These are the activations of a small neural network, seen along a few directions. Each row is one input.
In each table, some parts of the input vary, and every possible input appears once, in random order.
A made-up example of a description, with smaller parts first: ring(8) and (point or ring(9) or (values(3) and line(6))).
Shared parts are said once, and a part with two or three values counts as separate values.
In the rows, 128 means zero.

Other details of the inputs vary at random and push rows far along two fixed directions, the same in every table; ignore that.
These rows show it; all are for the same input, with only those details redrawn:
[117 122 157 117 126 144 147 145 130 119 101]
[106 155  78 150  60 103 120  98 105 115 142]
[ 93 125 108 143 141 105 113 122 136 118 129]

Table:
x1: [107 132 122 137 139  96 101 135 139 125 137]
x2: [124 132 113 148 155 125 118 101 129 118 158]
x3: [115 140 123 142 156 113 100 130 135 127 147]
x4: [166 120 130 150 132 117 125 125 144 142 121]
x5: [139 130 159 108 136 163 139 137 118 133 135]
x6: [143 136 167 125 140 159 134 138 126 126 129]
x7: [158 122 132 153 137 118 123 132 138 141 126]
x8: [171 109 150 123 132 141 142 140 137 153 111]
x9: [164 113 153 122 132 143 141 148 129 150 115]
x10: [125 138 112 138 156 121 110 106 137 112 149]
x11: [112 114 150  94 125 149 151 146 116 129 106]
x12: [137 123 145  94 145 157 155 137 126 137 139]
x13: [ 93 125 108 143 141 105 113 122 136 118 129]
x14: [130 129 161 103 134 152 137 150 120 138 125]
x15: [ 96 121  99 114 168 113 114 122 135 125 138]
x16: [122 139 106 141 155 116 125 116 139 125 161]
x17: [162 110 151 126 131 147 132 144 121 139 111]
x18: [119 117 152  89 123 137 143 155 128 130 102]
x19: [151 157 104 116  42 157 156  93  79 127 159]
x20: [154 117 131 154 141 123 113 131 132 133 122]
x21: [102 126 112 129 135  97 108 133 145 119 123]
x22: [108 139 108 133 147 115 119 121 137 113 133]
x23: [174 107 147 123 131 144 140 135 141 153 108]
x24: [127 155 107 112  38 124 135 119  90 132 141]
x25: [154 164 101 111  41 148 146  92  86 117 150]
x26: [167 117 126 151 138 115 119 121 151 143 117]
Q: The inputs of x20 and x17 match in every part but one. If x21 is changed in the same way as x20 into x17, which row does it become?
A: x18
Q: What do these inputs look like to the network?
A: values(2) and (line(4) or ring(9))

Table:
x27: [ 62 130 114 128 203 111 107 138 126 123 167]
x28: [121 135 127  92  52 151 180 131  83 125 126]
x29: [106 122 174  96 157 170 165 134 129 118 115]
x30: [119 115 105 159 211  97 116 134 166 164 147]
x31: [ 90 159  74 129 107 120 124  80 128 105 146]
x32: [152 125 116 168 210  97 103 128 164 125 168]
x33: [113 100 195 140 147 161 139 169 151 135  84]
x34: [139 119 163 151  57 145 159 136 107 113  89]
x35: [127  99 159 121 163 128 149 170 160 131  54]
x36: [182  99 172 124 158 182 161 136 129 128 103]
x37: [100 118 164  93 148 168 172 152 116 130 122]
x38: [ 90 129  73 120 101  99 122 106 125 106 154]
x39: [144 147  76 137  72  80  92 110 115 142 168]
x40: [ 90 158  78 124  83  96 120 111  84 113 170]
x41: [ 67 137 124 132 214 116  99 118 139 111 159]
x42: [ 79 127 110 114 195 112  87 135 159 106 146]
x43: [129 102 171 119 160 127 154 162 162 119  59]
x44: [ 97 126 115 152 183  72  89 137 161 109 102]
x45: [114 153  67 164  86  74  96 117 125 117 114]
x46: [149 178  72 169  78 102 115 106 105 152 182]
x47: [160  85 172  87 146 178 160 155 125 158  79]
x48: [158 106 186 103 142 146 151 153 155 162  98]
x49: [ 95 156  98 186  72 100  82 113 120 123 153]
x50: [210 167 136 107   6 195 159 125  64 144 128]
x51: [196 143 147 140  69 155 185 127 116 128 130]
x52: [ 97 190  76 132  75 114 112  77 102  94 163]
x53: [173  93 164 108 152 182 154 149 129 148  97]
x54: [108 100 109 118 187  85  72 136 142 144 142]
x55: [142 143 171 149  32 146 149 142  94 107  95]
x56: [118 101 107 125 204 111  75 135 131 155 135]
x57: [185 141 156 133  68 167 167  93 110 122 119]
x58: [126 117 129 135 188  87  77 126 170 151 151]
x59: [135 115 126 167 226 109  81  98 162 118 157]
x60: [117 146 123  92  67 160 160 118 123 116 126]
x61: [143  83 183  77 141 155 157 162 139 153  85]
x62: [162  90 186  89 143 146 160 166 149 156  90]
x63: [ 95 156  69 122  78  93 106 102 105  98 166]
x64: [174 155  77 166  81 128 108  78  93 116 174]
Q: What do these inputs look like to the network?
A: values(2) and (line(4) or ring(6) or ring(9))
Q: The inputs of x40 and x28 match in every part but the values(2) part. If x54 is changed in the same way as x40 into x28, which row does it become?
A: x61
Q: A walk changes only the ring(9) part. It starts at x32 and steps to x59. List the rest of the walk in order.
A: x64, x50, x56, x54, x39, x58, x46
Q: Which other rows does x60 become when the values(2) part takes its other values? List them by row number.
A: x42
Q: Which other rows does x43 become when the line(4) part takes its other values? List them by row number.
A: x33, x34, x35
